Questions about the table below.
1) Report the smallest entry in the first column.
2) Report the maximum.
3) Report the last entry, reading row by row.
4) Report the 3rd entry, reading row by row.
5) Report the entry directly above the largest entry.
6) Report the bottom-left entry.
7) Report the top-left entry.
8) Report the second smallest entry.
[[127 128 134 122 129 133 125 122 125 144 133 130 115 111]
 [131 124 120 124 124 123 122 137 131 125 137 123 132 126]
 [127 117 123 116 144 130 136 143 125 122 119 132 125 129]
 [129 130 127 129 125 129 123 132 125 125 131 128 129 130]
 [131 123 120 125 124 122 123 136 133 125 137 123 133 127]
 [130 117 122 118 137 121 147 122 137 135 120 122 129 120]
 [116 114 122 131 136 115 127 130 150 125 129 130 128 132]
 [128 128 128 128 128 128 128 128 128 128 128 128 128 128]
 [124 132 134 133 130 132 125 128 124 125 124 134 125 134]
 [128 128 128 127 127 128 127 127 128 130 130 127 127 125]
 [129 132 128 130 123 131 118 135 123 123 133 129 129 132]
 [128 128 128 128 128 128 128 128 128 128 128 128 128 128]
 [128 128 128 128 128 128 128 128 128 128 129 128 128 128]
 [127 125 125 128 126 124 125 129 134 129 133 126 128 126]
 [120 137 140 139 131 138 121 129 119 122 121 140 122 140]
 [125 123 126 127 125 121 124 122 140 137 137 124 125 119]]
1) 116
2) 150
3) 119
4) 134
5) 137
6) 125
7) 127
8) 114

m =
[[141 123 126 136]
 [144 121 112 136]
 [147 109 124 147]
 [130 131 149 113]]
Rows and columns are numbered from 0.
Find the entry in row 0 and column 1.
A: 123
The entry at row 0, column 0 is 141
The entry at row 0, column 2 -> 126
Find the entry just right of 149.
A: 113
The top-right entry -> 136
Find the entry just right of 109.
A: 124
The bottom entry of the column that holds the largest entry: 149

a = [140 128 120 126 101 129 135]
The first entry from the left is 140
What is the second entry from the left?
Answer: 128
The second entry from the right is 129

Read these off the array that follows. Counting starts at 0.
1) The entry just left of the smallest entry?
2) The entry just right of the smallest entry?
3) The entry at row 2, column 0?
4) The top-right entry?
5) The entry in the bottom-right corner?
6) The top-left entry?
7) The entry at row 2, column 1?
8) The entry in row 0 and column 1?
150,113,122,149,109,141,128,104,116
152,112,123,148,112,140,129,103,114
149,113,121,150,108,141,128,105,116
151,113,122,149,111,140,128,104,115
154,111,124,147,115,139,129,103,113
153,112,124,147,113,140,129,103,114
158,110,127,144,120,138,130,101,111
157,110,126,145,118,138,130,102,112
155,111,125,146,117,139,130,102,112
1) 130
2) 111
3) 149
4) 116
5) 112
6) 150
7) 113
8) 113

X =
136,133,130,122,142,128,148,128,130,128,139,123,117,130,119,142
156,136,137,132,134,122,139,124,129,132,131,127,122,133,122,139
Report the entry just right of 129.
A: 132
The entry in the top-right corner -> 142
Report the entry directly below 148.
A: 139
Report the entry in the bottom-right corner.
A: 139
Report the top-left entry.
A: 136
Report the bottom entry of the column that holds the smallest entry.
A: 122
The first entry in the row that holds the largest entry: 156
Report the entry just left of the smallest entry.
A: 123
The second smallest entry: 119
The 5th-last entry, reading row by row -> 127

Questions about the table below. Indices start at 0.
1) The top-right entry?
2) The top-left entry?
3) The entry just right of the centre entry?
4) The entry directly below the largest entry?
5) The entry directly below the centre entry?
6) The entry at row 0, column 1?
7) The entry at row 0, column 2?
8) The entry in the bottom-right corner?
[[126 124 128 128 129 129 129 130 127 128 129 126 129 133 126]
 [113 116 128 128 133 136 137 139 125 129 130 131 131 129 127]
 [128 131 128 122 126 125 123 125 134 126 126 130 126 128 127]
 [133 128 128 129 127 125 116 128 121 131 119 133 126 132 120]
 [140 140 128 135 123 122 124 118 128 132 124 131 125 116 135]
 [134 133 128 125 128 127 123 126 128 127 131 129 127 129 126]
 [132 134 128 125 128 128 128 126 131 126 134 129 128 124 130]
 [119 123 128 125 126 127 129 129 132 127 122 129 127 129 128]
 [116 120 128 135 125 127 138 128 129 132 117 126 128 124 135]
 [118 122 128 123 125 125 123 128 133 126 117 129 126 134 124]
 [137 133 128 129 130 129 127 127 125 128 135 127 129 127 128]
 [132 135 128 125 135 135 135 133 127 125 149 132 132 119 132]
 [133 139 128 129 129 129 141 123 136 125 144 125 129 113 142]]
1) 126
2) 126
3) 131
4) 144
5) 129
6) 124
7) 128
8) 142
